These are the activations of a small neural network, seen along a few directions. Each row is one input.
Each table varies a few parts of the input and shows all the possible inputs, shuffled.
A made-up example of a description, with smaller parts first: one of 2 separate values, together with either a single point or one of 9 places along a line or (one of 4 places along a line, together with one of 8 places around a ring).
Shared parts are said once, and a part with two or three values counts as separate values.

Other details of the inputs vary at random and push rows far along two fixed directions, the same in every table; ignore that.

Table:
R1: [-22 -40  18 -78  -6  -7 -21  36 -15 -15  39]
R2: [-18 -11  -5  -1   8  12 -26 -23  31  -6 -43]
R3: [ 18   0   0  13   2 -29  24  36 -43   1   6]
R4: [ 25  26  10  24 -10 -35  37  16 -48  13  42]
R5: [ 25  -4  11  10  -2  -4  26  29 -44   7  25]
R6: [ 22   9 -13  42   2  -2  25   8 -14   5  -7]
R7: [-12   9 -17  16   8 -15  -7 -14  15  -2 -25]
R8: [ 16  -3  12   4   0 -25  22  26 -49   5  13]
R9: [-12  -8   4  -3  14  13 -30 -37  17  -2 -38]
R10: [-12  13   1  14  11  -7 -13 -39   1   8 -22]
R11: [-12 -58  19 -89 -10  29 -24  57  -2 -25  41]
R12: [ 11  31  -3  31  -6 -19  22  -5 -11   3   7]
R13: [ -5  22   3  18  -1   1  -8 -41  10   8  -5]
R14: [ 22  24  -3  35   3 -49  41  30 -54   8  20]
R15: [  6   2  -6  25   4  18  -2 -13  14   2 -23]
R16: [ -3   7 -14   9   0  22  -7 -22  39   5 -15]
R17: [-15  -2  -3 -10  -1  34 -22 -32  50   4 -20]
R18: [-17  -9  -2  -3   7  13 -27 -26  28  -3 -42]
R19: [ -8   5  -6   3   0  27 -10 -25  44   0 -18]
R20: [-16 -48   5 -90 -14  27 -16  53  23 -26  49]
R21: [12 -7 -8  7  2 10  7 12 -3  1 -3]
R22: [-17   7  -4   7   5  -9  -9 -16  13  -1 -21]
R23: [  8   8   3  22   8  22  -7 -26  -1  11 -20]
R24: [ 21   9  12   7  -5  -6  33  24 -35   7  41]
R25: [-24   3  -6  -4   6   3 -23 -30  26  -2 -30]
R26: [ 15   9 -10  38   7 -24  20  10 -20   3 -18]
R27: [-14 -30  15 -82 -19   3 -15  45  -5 -22  54]
R28: [ 22  30  -8  38  -9 -31  32   6 -22  11  18]
R29: [ 0 10 -9  6 -9 -9  3  1 11 -7  9]
R30: [-16  -3   3 -12   5  37 -27 -41  44   7 -15]
Description of these inputs: one of 5 places around a ring, together with one of 6 places along a line.
- Change only the place on the ring of 5 in R7. List by row number the other rows that result. => R6, R20, R26, R29
- Start at R20 and move only the place on the line of 6, one step at a time. The first step leads to R16. Which rows follow, in order? => R19, R17, R24, R30

Table:
R31: [ -3  37 -11  49  10  24   1 -63  38  22 -40]
R32: [-10   7  -1  -9  -1 -19  -2  -2   5  -2   8]
R33: [ -6  39 -18  51   6 -25   2 -44  19  13 -36]
R34: [ 19 -28  16 -37   0 -50  44 101 -91 -14  50]
R35: [ 12 -47  15 -81 -27  18  10  91 -24 -25  83]
R36: [-41 -17  -8 -45   3  39 -39 -28  76  -9 -22]
R37: [-10  -5 -21   1   0  34 -24 -23  67  -7 -28]
R38: [ 10  40  -9  54   6  -2  30 -27   8  20 -14]
R39: [ -4 -65  29 -89  -2   0  -9  75 -49 -17  44]
R40: [ 33   5  -2  15 -14  -6  43  46 -25  -4  37]
R41: [ 16 -28  20 -56 -18 -46  23  93 -81 -19  80]
R42: [ -4  35  -4  49   7   8 -15 -78  30  19 -41]
R43: [-26  -2  -3 -17   2  21 -42 -52  51  -1 -27]
R44: [-14  22  -1  16   0   7 -21 -56  34   7 -27]
R45: [ 32  25  -8  66  -1  27  16 -30   8  17 -10]
R46: [ -9  22  -1  21   3  27  -2 -45  38  14 -20]
R47: [-12 -45   4 -66 -12  53 -36  20  45 -21  20]
R48: [ -40  -68   15 -117  -10   23  -68   27   27  -36   25]
R49: [ -3 -29  10 -33   5 -16   3  44 -35 -10   4]
R50: [-56 -35 -17 -53   5  22 -82 -37  83 -24 -48]
R51: [ 38  56  -3  78   2 -25  68  -1 -44  27  13]
R52: [-31 -17 -18  -6  20   4 -33 -25  40  -8 -65]
R53: [  9  28  -6  63   8  -7  -4 -52  -7  15 -36]
R54: [-25  21 -13  21   6  12 -35 -76  61   8 -50]
R55: [ 59  49  -5  95  -7 -14  68   9 -46  22  18]
R56: [ 10   5   1  16   0 -20   3   5 -30   4   4]
R57: [ -43  -81   19 -120    3   30  -61   36   24  -31    3]
R58: [ 35  30  -1  75  15 -40  52   9 -76  23 -19]
R59: [ 27   1  27 -17 -10  -7  46  52 -59   6  73]
R60: [ 42  44  -5  75   0 -72  63  30 -85  11  23]
- What do these inputs look like to the network? => one of 5 places along a line, together with one of 6 places along a line
- Changing only the place on the line of 6 turns R38 into R36. The same change can be made to R40. Which row results? => R37
- Change only the place on the line of 6 in R32. List by row number the other rows that result. => R33, R42, R43, R44, R54
